A small network was shown many inputs. Here are its activations along a few directions, one row for each input.
Each table varies a few parts of the input and shows all the possible inputs, shuffled.
Descriptions start from the smaller parts, as in this example, which fits no table here: one of 4 places along a line, together with either a single point or one of 9 places along a line or (one of 3 separate values, together with one of 5 places around a ring).
Shared parts are said once, and a part with two or three values counts as separate values.
In the rows, zero is written as 128.

Other details of the inputs shift rows strongly along three fixed directions, in all tables alike. That doesn't count.
To show where, the next rows are all for the same input, with only those details redrawn:
[124 150 128 144 112 125 134 138 129 133 139 100]
[140 136 112 106 158 134 118 132 161 160 116 133]
[ 85  82 136  90  55  89 135 121 120 118 125 186]
[124 148 132 146  94 121 140 140 123 131 146  95]
[128 117 121  84 127 111 121 128 155 164 110 162]
[125 149 133 145  95 113 137 145 127 134 148  98]
[122 131  96 167 210 197 131 116 138 109 120 107]
[121 146 129 141  98 119 137 140 125 130 147 101]

Table:
row 1: [148 140 120 107 153 127 111 131 164 148 114 143]
row 2: [164 132 128  96 171 126 106 127 142 149 113 141]
row 3: [ 92  92 158 173  97 148 147 105  62  36 142 121]
row 4: [137 154 134 148 106 110 145 134 110 143 155 113]
row 5: [150 154 135 146  99 111 127 144 115 119 155 112]
row 6: [114  79 143 113 127 124 116 107  99 103 113 157]
row 7: [149 146 123 116 143 121 126 130 132 152 141 134]
row 8: [153 144 116 131 142 128 111 136 126 146 131 124]
row 9: [126 150 132 147 104 108 130 135 105 134 151 106]
row 10: [131 148 122 153 108 109 145 137 106 137 146 107]
row 11: [ 78  47 143 102 102 136 130  93 104  69  92 186]
row 12: [106 136 111 191 176 187 141 120 120  86 140  86]
row 13: [133 150 132 150  96 121 125 143 128 126 138 101]
row 14: [162 133 123 102 169 129 106 134 134 155 110 130]
row 15: [127 121 124  94 134 108 131 122 160 161 114 167]
row 16: [154 126 123  96 147 127 116 137 151 148 105 126]
row 17: [130 152 142 136  96 120 141 136 131 134 152 108]
row 18: [113  88 124 147 223 201 122  94 133  77  91 137]
row 19: [153 140 141 112 136 129 123 141 145 138 120 115]
row 20: [ 96  94 123 100 107 105 130 116 140 143 110 184]
Q: What is each input in this table made of?
A: one of 4 places along a line, together with one of 5 places along a line
Q: The inputs of row 12 and row 11 match in every part but the place on the line of 5. If row 7 is changed in the same way as row 12 into row 11, which row does it become?
A: row 3
Q: A walk changes only the place on the line of 5. It starts at row 18 and steps to row 19. List the rest of the walk in order.
A: row 1, row 17, row 15
Q: A walk changes only the place on the line of 5. It starts at row 10 and steps to row 9. List the rest of the walk in order.
A: row 8, row 14, row 6
